Each row has a name. Each question is about the rows just above it.

[ 59 154  89 105 145 123 125 149 121 133 146 156 146 150 143] = Q953
[112 106 172 179 144 184 172  84 174 151 115 155 111 121 133] = Q616
[136 156 179 182 114 118  81 154  84 104 141  76 131 123 123] = Q853
[228 103 183 166 125 135 172  83 135 120 107 105 164  95 113] = Q915
[ 66 129 118 134 131 137 133 138 133 123 133 153 137 124 127] = Q407
[149 136 182 180 105 111  78 133  87 101 124 104 164  91 112] = Q271
After [172  84], its row goes on with
[174 151 115 155 111 121 133]
After [104 164], its row goes on with
[ 91 112]
After [ 66 129], its row goes on with
[118 134 131 137 133 138 133 123 133 153 137 124 127]
Go on from [149 136] to the end of its row.
[182 180 105 111  78 133  87 101 124 104 164  91 112]

[142 128 153 128] -> Q562
[141 128 153 133] -> Q790
[141 119 153 132] -> Q271
After [141 128 153], its row goes on with
[133]
The rest of the row after [141 119 153]:
[132]
After [141 119], its row goes on with
[153 132]
Go on from [119 153] to the end of its row.
[132]
[142 128 153 128] is in which row?
Q562
After [142 128], its row goes on with
[153 128]

[132  59  63 136 114  54 183 103 143 200  56  79  69 118  95 198 202 201
 201  85  86 115  56 110 147 190 169  68 151  57  65 143 110 159 101 193
  57 128  67  53 145  71  71 192 188 139 167 120 165  98  66 205 110 176
  52  50 198  95 179]  Q915
[ 40 167 125 211  49 179 160 167 173 108 188 178 147 214  92 108 119  91
 102 198 106  69 176  51  72 170  84 156 182 159 190 185 218 174  57 146
 155  65 103 153 191 169 176  94 126  39 159 144 165  57 150  92  57 144
 154 160 199  95 156]  Q550
[ 83 201 178 165 101 212 105 164 142  70 215 197 185 179 132  68  74  55
  61 205 152 112 211 106  76  81  77 190 144 199 216 152 191 135 120  93
 198 101 166 200 151 182 200  68  83  80 128 145 127 119 193  55 111 102
 203 208  64 201 106]  Q271
[ 56 159 132 200  60 181 147 165 172 118 182 169 153 203  91 114 124  86
 102 203 108  76 180  64  53 120  79 167 185 157 191 188 210 178  73 136
 154  72 113 151 187 158 174 103 127  58 162 161 172  74 172  90  71 145
 162 165 102 212 154]  Q562
[ 58  94  65 190  48 103 189 126 165 168 109 120  87 179  65 163 175 145
 157 150  71  68 102  46  73 170 118  96 185  90 120 180 176 185  47 185
  86  75  52  78 183 104 116 147 165  64 186 132 184  44  97 152  51 170
  85  87 154 166 183]  Q853
Go on from [ 73 170] to the end of its row.
[118  96 185  90 120 180 176 185  47 185  86  75  52  78 183 104 116 147
 165  64 186 132 184  44  97 152  51 170  85  87 154 166 183]
Go on from [182 169] to the end of its row.
[153 203  91 114 124  86 102 203 108  76 180  64  53 120  79 167 185 157
 191 188 210 178  73 136 154  72 113 151 187 158 174 103 127  58 162 161
 172  74 172  90  71 145 162 165 102 212 154]
After [198  95], its row goes on with
[179]

[130 129 162 128 139 157 112 174 205] = Q953
[130 130 163 177 139 156 112 128 137] = Q790
[130 130 162 177  69 144 119 135 137] = Q407
Go on from [139 156 112] to the end of its row.
[128 137]
After [129 162], its row goes on with
[128 139 157 112 174 205]
Go on from [139 157] to the end of its row.
[112 174 205]
After [130 162 177  69 144], its row goes on with
[119 135 137]
After [130 130 163 177], its row goes on with
[139 156 112 128 137]
The rest of the row after [130 130 162]:
[177  69 144 119 135 137]
After [139 157 112], its row goes on with
[174 205]

[109 135  76  86 125 106 114 151 135  99 152 152 126 149]  Q953
[136 145 116 124 140 131 114 148 157 142 141 153 126 148]  Q536
[163 144 177 174 145 141 105 142 157 143 163 170 157 167]  Q764
[135 145  94  70 144 154 203  73 132 147  67 154  77  51]  Q788
[135 162 107 106  98  88 125 133 151 113 144 138 150 135]  Q550
[ 97 111  83  99 167 162 133 170 105 102 156 165 105 167]  Q407
[128 156  72  75 144 153 203 114 136 146 110 102 136 100]  Q271
[163 144 177 174 145 141 105 142 157 143 142 153  77 150]  Q616
Go on from [153 126] to the end of its row.
[148]
After [144 153 203], its row goes on with
[114 136 146 110 102 136 100]
The rest of the row after [133 170]:
[105 102 156 165 105 167]
The rest of the row after [135 145]:
[ 94  70 144 154 203  73 132 147  67 154  77  51]
After [135  99 152 152], its row goes on with
[126 149]
Go on from [156  72] to the end of its row.
[ 75 144 153 203 114 136 146 110 102 136 100]
After [153  77], its row goes on with
[150]

[113 150  31 124 110 142] : Q764
[149 150 175  72 102  61] : Q915
[150 150  32  72 103 142] : Q407
[ 79  91  32 124 110 142] : Q953
After [ 72 102], its row goes on with
[61]
Go on from [150 175] to the end of its row.
[ 72 102  61]
Go on from [149 150] to the end of its row.
[175  72 102  61]
After [ 91  32 124 110], its row goes on with
[142]
Go on from [150 150  32] to the end of its row.
[ 72 103 142]
The rest of the row after [32 72]:
[103 142]
Where do [ 79  91  32 124 110 142] appear?
Q953

[137 129 113 132 127 136  76 148 148 123 143 125 117 133 138  81 116 129] -> Q790
[190 135 120 132 132 134 167 141 104 137 183 112 129 123 132  96 131 122] -> Q407
[130 128 113 132 127 135  73 148 152 122 142 126 116 134 137  80 116 129] -> Q562
[ 93 122 141 118 125 126 109 109 129 122  58 142 133 126 122 186 127 129] -> Q616
[195 135 125 130 131 126  53 132 172 116  99 140 117 138 131 112 117 135] -> Q536
[195 135 125 130 132 132 188 134  92 139 176 112 134 120 129 117 135 121] -> Q764
After [195 135 125 130 132], its row goes on with
[132 188 134  92 139 176 112 134 120 129 117 135 121]
Go on from [122 141] to the end of its row.
[118 125 126 109 109 129 122  58 142 133 126 122 186 127 129]

[105 144  64 174] = Q764
[190  96 226  50] = Q790
[ 75 156  53 186] = Q550
[105 144  89 158] = Q953
[ 83 158  54 187] = Q536
[ 98 158  54 187] = Q562
[181 100 215  70] = Q616
[ 78 163 145 114] = Q271
[147 114 161 102] = Q788
[ 77 163 145 114] = Q407
[ 77 163 216  70] = Q853
After [ 77 163 216], its row goes on with
[70]
The rest of the row after [181 100]:
[215  70]

[129 134 208 212 211 212 210 210 211 211 210 212 211] = Q536
[128 128 128 127 130 128 127 211 212 213 212 213 211] = Q953
[127 128 145 211 209 211 210 210 211 212 210 212 211] = Q915
[128 127 211 210 211 210 212 212 211 211 212 212 210] = Q271
[127 128 145 128 209 211 211 212 211 211 212 212 209] = Q790
[127 128 145 211 209 211 211 212 212 211 212 212 209] = Q407
Go on from [209 211 210 210] to the end of its row.
[211 212 210 212 211]
Go on from [211 212 210 212] to the end of its row.
[211]
The rest of the row after [208 212 211]:
[212 210 210 211 211 210 212 211]
Go on from [210 210 211 211 210] to the end of its row.
[212 211]

[123 165  78 178 164 159 171 164 141 144 113 101 123] -> Q271
[134 164  84 178 159 155  78 114  61 135 115 105 109] -> Q790
[ 54 138 171 178 164 160  78 114 141 143 113 145 156] -> Q550
[ 54 138 171 157 107 159 133 164 141 143 114 145 156] -> Q562
[131 160  69 168 159 148 114 103  86 143 109 103 103] -> Q407
The rest of the row after [164 141 143 114]:
[145 156]
The rest of the row after [155  78 114]:
[ 61 135 115 105 109]
Go on from [113 145] to the end of its row.
[156]
Go on from [178 164 159] to the end of its row.
[171 164 141 144 113 101 123]

[124 119 102 143 123 104 175 121 125 152 104 104 127 135 108 148 127 113
 134 140  95  92  55 114 125  97  90  89  76 122 106 104 177 119 164 145
 135 138 104 130 125] -> Q616
[124 119 102 143 123 104 175 121 125 152 104 104 127 135 108 148 127 113
 134 140  95  92  55 114 125  97  90  89  76 122 106 104 177 119 164 145
 135 158 134 141 119] -> Q788
[116  98 103 128 156 140 121  80 133 138 118 104 101 120 126 138 130 112
 134 139  69 101  85 114 134 100 127 133 102 111 103 110 136 119 141 128
  96 159 134 123  88] -> Q853
[ 85 119 102 143 123 104 175  80 132 138 109 104 127 135 108 148 127 113
 134 121  95  92  55 114 125  97  90  89  76 122 106 104 100 119 164 145
 135 180 153 141 119] -> Q271
The rest of the row after [128  96]:
[159 134 123  88]
After [159 134], its row goes on with
[123  88]
The rest of the row after [ 80 133 138]:
[118 104 101 120 126 138 130 112 134 139  69 101  85 114 134 100 127 133
 102 111 103 110 136 119 141 128  96 159 134 123  88]
Go on from [139  69 101  85] to the end of its row.
[114 134 100 127 133 102 111 103 110 136 119 141 128  96 159 134 123  88]

[132 129 130 126 127 124 119 130 133 121 127 121 142 132 124 125 134 131
 124] -> Q790
[135 134 141 132 128 132 125 136 132 114 130 123 135 140 122 140 133 113
 123] -> Q788
[130 135 138 129 117 136 126 120 132 129 131 115 133 139 118 125 118 123
 124] -> Q271
[131 135 133 121 139 124 120 130 133 117 114 126 134 131 130 122 128 121
 131] -> Q550
[118 128 128 132 127 129 131 126 135 127 121 126 143 127 131 126 125 113
 124] -> Q853
[108 112 126  96 164 147  55  90 115 153 192 106 175 119  92  90 181 119
  79] -> Q953
[101 189 188 122 181 186 141 168 168  68 161 173 168 133 119 116 122 149
 133] -> Q915
[120 140 126 112 136 118 131 134 123 130 119 130 135 138 118 127 121 132
 125] -> Q407
[129 138 115 143 109 103 117 122 188 172 116 136 104 118 101 100 203 136
 110] -> Q562
[ 90 145  98 145 133  75 113 142  68 112 190  68 149 164  86 104 122 117
 198] -> Q616
After [124 120 130 133], its row goes on with
[117 114 126 134 131 130 122 128 121 131]
Go on from [129 130 126 127] to the end of its row.
[124 119 130 133 121 127 121 142 132 124 125 134 131 124]

[ 66  73  91  65 115  57 175 206 104  51]  Q790
[ 66  72 137  57  49  66  92 198 185  58]  Q764
[158  92 176 170 145 177 156 113 196 205]  Q407
The rest of the row after [66 72]:
[137  57  49  66  92 198 185  58]
Go on from [ 92 176 170] to the end of its row.
[145 177 156 113 196 205]

[107 100 137 164 182 131  66 109 160 199 161 136  83]  Q407
[119 104 128 168 169 134 106 115 136 179 151 149  71]  Q562
[113  70 150 161 177 129  55 113 195 195 161 117  83]  Q536
[107  98 139 165 182 131  61 110 166 197 160 135  84]  Q853
[107  98 139 165 182 131 114 117 130 172 147 144  71]  Q616
[112  61 150 162 166 131  61 110 166 198 159 112  77]  Q788
Go on from [131  61 110 166 197] to the end of its row.
[160 135  84]
The rest of the row after [166 131  61 110 166]:
[198 159 112  77]

[ 58 118 101 151 137] = Q764
[137 160 152 129 103] = Q790
[ 78 124 124 132 125] = Q853
[ 99 129 122 145  97] = Q271
[206 210 153 145  96] = Q407
After [210 153], its row goes on with
[145  96]
The rest of the row after [118 101]:
[151 137]
After [206 210], its row goes on with
[153 145  96]

